arr =
-4.81,2.52,-1.15,-4.46
-10.79,2.95,18.81,20.94
The 2nd smallest entry -> -4.81
Give the smallest entry in the last column.
-4.46
Give the third largest entry.
2.95
Give the entry just left of 20.94.
18.81
Give the entry directly above 2.95.
2.52

[[ -53.80 -127.71   58.93  -27.07    3.63 -168.13  -51.23  -73.63  114.31
   -68.29   21.64   84.72  -60.36  -36.06]
 [ -61.87  -55.29   98.62  -37.48   -4.22 -118.74   22.59  -15.10   60.94
   -30.03   23.53  115.94  -87.81  -68.69]
 [ -11.76  -89.75   27.87  -81.97   15.39  -85.67  -99.89  -43.08  221.71
    83.07   -1.84    4.24  -53.00  -93.06]
 [-156.83  -54.70   41.83  -28.91  -44.29 -192.27  -77.47    7.37   55.84
  -130.52   17.37   -5.32   38.10  -67.61]
 [  -8.80 -126.27   -6.29  -83.90   -4.17 -142.05 -110.79  -90.81  213.29
    45.44   36.52   15.05  -52.15  -54.57]
 [ -20.15  -61.62   54.33  -52.48    6.28  -93.98  -20.22  -45.26  103.50
    25.71    4.13   58.09 -114.79  -75.37]
 [ -62.32  119.14   56.24 -129.20 -138.63  -67.20  -87.81  -21.18   69.24
    84.25  135.60   67.16   30.73 -171.78]
 [-185.14  -81.18  114.43   29.47   39.47 -158.97   12.59   83.83   23.91
  -142.21  -72.53    7.84  -17.44  -54.30]
 [ -86.70  -41.75  199.66   14.63   49.94  -57.83   40.86   49.80   57.69
   -25.88  -33.98  145.36  -74.77  -97.25]
 [ -90.42 -118.32   21.06  -29.13   10.84 -191.51   38.42  -32.63   34.32
   -88.54   -0.45   56.78 -122.98   -3.49]
 [ -73.80  -57.82  162.48   27.86   14.92 -106.99  -27.91  -25.80   55.26
   -76.44    2.55  127.99  -51.73  -79.67]
 [ -20.00   -1.92   81.25  -64.99  -50.60  -80.38  -71.24  -54.70   77.07
   -24.48   23.70   78.32  -43.40 -142.26]
 [-135.53  -12.13  247.64   61.97   46.05  -58.98    6.17   71.14   50.05
   -50.45  -24.12  138.50  -19.83  -94.05]
 [ -95.27  -30.46  262.64   59.02   54.11  -65.58   57.28   33.62   32.57
   -28.89   12.65  218.68  -74.17  -61.50]
 [-115.45   -7.58  136.94   75.46   22.17  -90.02 -144.80    5.43   38.60
  -132.00  -98.51  -57.98   -6.44 -132.74]]
What is the entry just left of 6.17? -58.98
The entry just left of -122.98 is 56.78
What is the smallest entry? -192.27
What is the entry just right of the largest entry? 59.02
The entry just left of 2.55 is -76.44
The entry just left of -7.58 is -115.45
What is the entry just left of 57.69? 49.80
What is the entry just left of 84.72? 21.64
The entry just right of 213.29: 45.44

Questions about the matrix below. Counting starts at 1.
1) Find the bottom-left entry.
2) Find the top entry of the column that holds the largest entry.
3) Find the bottom entry of the column that holds the largest entry.
4) Find the entry in the top-right corner.
5) Find the entry just right of -51.
6) Find the entry in row 1 and column 1.
7) Find the entry in row 2 and column 1.
8) Find the entry at row 1, column 3.
[[-12  10   1 -36  21 -23 -21   5  23 -30  -4  15  16]
 [ 20  -8   0   1  -9  20  24  -8  -6  26  17   3   1]
 [ 42 -12 -25 -61   8 -62 -39  -4  25 -26   2  59  52]
 [ 57 -17 -31 -69   4 -69 -39  -7  26 -22   7  70  61]
 [-14  11   6 -34  21  -5  -4   3  22 -19   4   8  11]
 [ 58 -19 -33 -66   2 -74 -44  -7  24 -24   4  71  61]
 [  9  -4 -11  -7  -1 -29 -24   2   3 -14 -10  15  12]
 [-11  11  -3 -51  27 -39 -34   7  31 -43  -7  25  26]
 [ -5   9  -6 -55  26 -44 -37   6  32 -44  -7  31  31]
 [  0   2  -6 -20   9 -29 -25   4  12 -23  -9  15  14]
 [ 10  -3  -6 -13   1 -14  -9  -1   5  -6   0  13  12]
 [  8  -1  -9 -23   6 -31 -24   2  11 -20  -6  21  19]
 [-20  10   2 -14  15 -17 -20   7  13 -27 -11   2   4]
 [ 22  -9  -4  -1 -10   8  14  -7  -5  19  12   8   6]]
1) 22
2) 15
3) 8
4) 16
5) 27
6) -12
7) 20
8) 1

B =
[[818, 616, 406, 333, 476, 493],
 [180, 61, 283, -23, 336, -38],
 [442, 629, 672, 407, 160, 182],
 [365, -55, 153, 461, 361, -44],
 [135, -182, 286, 114, 74, -120],
 [430, 652, 458, 412, 440, 270],
 [275, 343, -25, 191, -41, -44],
 [343, 402, 204, 284, 131, 241],
 [-63, 3, -118, 133, 33, 168],
 [115, 117, 10, 9, -75, -246],
 [-37, 91, 54, 228, 25, 487],
 [241, 175, 190, 371, 299, 764],
 [-71, 48, -475, -336, -642, -565],
 [-102, 60, 472, 422, 59, 179],
 [-11, 167, 306, 92, -83, -102]]
Rows and columns are numbered from 1.
The entry directly below 284 is 133
Which number is the top-left entry? 818
The minimum: -642
The entry at row 2, column 3: 283
The entry just left of -83 -> 92
Which number is the entry directly below 407? 461
The entry in row 1 and column 3 -> 406
The top-right entry: 493
The entry in the bottom-right corner is -102
The entry just left of 270 is 440
Which number is the entry at row 1, column 2? 616
The entry directly below -55 is -182
The entry directly above the smallest entry is 299
Which number is the entry directly below 286? 458
The entry just left of the smallest entry -> -336
Which number is the entry just right of the smallest entry? -565
Which number is the entry at row 2, column 1? 180
The entry in the bottom-left corner -> -11
Which number is the entry directly above 402? 343
Which number is the entry directly above 430? 135
Which number is the entry at row 3, column 1? 442
Which number is the entry directly below 476? 336
Which number is the entry just left of 487? 25
The entry in row 3 and column 2 is 629
Which number is the entry just right of 115? 117
The entry just left of 422 -> 472
The entry directly below 9: 228
Which number is the entry just right of 286? 114
Which number is the entry just right of 440? 270
The entry directly above -63 is 343

Questions about the grid below. Counting starts at 1.
1) What is the top-left entry?
2) What is the entry in the bottom-right corner?
3) What is the entry just right of 36?
4) What is the entry in row 1 and column 2?
5) What is the entry in the top-right corner?
6) What is the entry just left of 7?
[[ 68  40  12 -58  57  28 -47  43  40 -26 -60 -55   8  35 -14 -30]
 [-38 -44  20  63  22  50  61 -40 -57   7   2  -3  55  58  68   3]
 [-52   9 -31 -46 -52  52 -69  45  67  49 -24 -59  14 -48  69  12]
 [-52  60 -11  63  42  26   0  62 -33  60  45 -44 -20 -63 -53  28]
 [ 40  43  -7  29  33 -31 -22 -11 -61  59  21 -45   0  62  12  44]
 [ 17  47  58 -22   8 -23 -48  36  32  49  43 -66 -28  19 -14  14]
 [ -1  44  63 -64 -29  -4 -38  62  52 -42 -52  21 -34  69   2 -45]
 [ 31 -65  -1   6   2  57  61  55 -25 -22  43 -14  39  17 -61 -15]]
1) 68
2) -15
3) 32
4) 40
5) -30
6) -57

Questions about the table below.
1) Give the second smallest entry.
2) Give the first entry in reading order.
3) Give the entry just right of the smallest entry.
4) Give the entry just right of 30.
5) Give the entry just right of 33.
[[38, 46, 67, 59, 37, 30, 36, 63, 40], [62, 65, 64, 53, 71, 42, 46, 61, 66], [51, 56, 71, 54, 54, 29, 36, 66, 54], [61, 53, 80, 60, 66, 26, 34, 72, 68], [43, 39, 71, 78, 37, 32, 35, 67, 46], [31, 50, 35, 63, 33, 66, 62, 39, 27], [73, 89, 69, 18, 96, 32, 42, 64, 80]]
1) 26
2) 38
3) 96
4) 36
5) 66
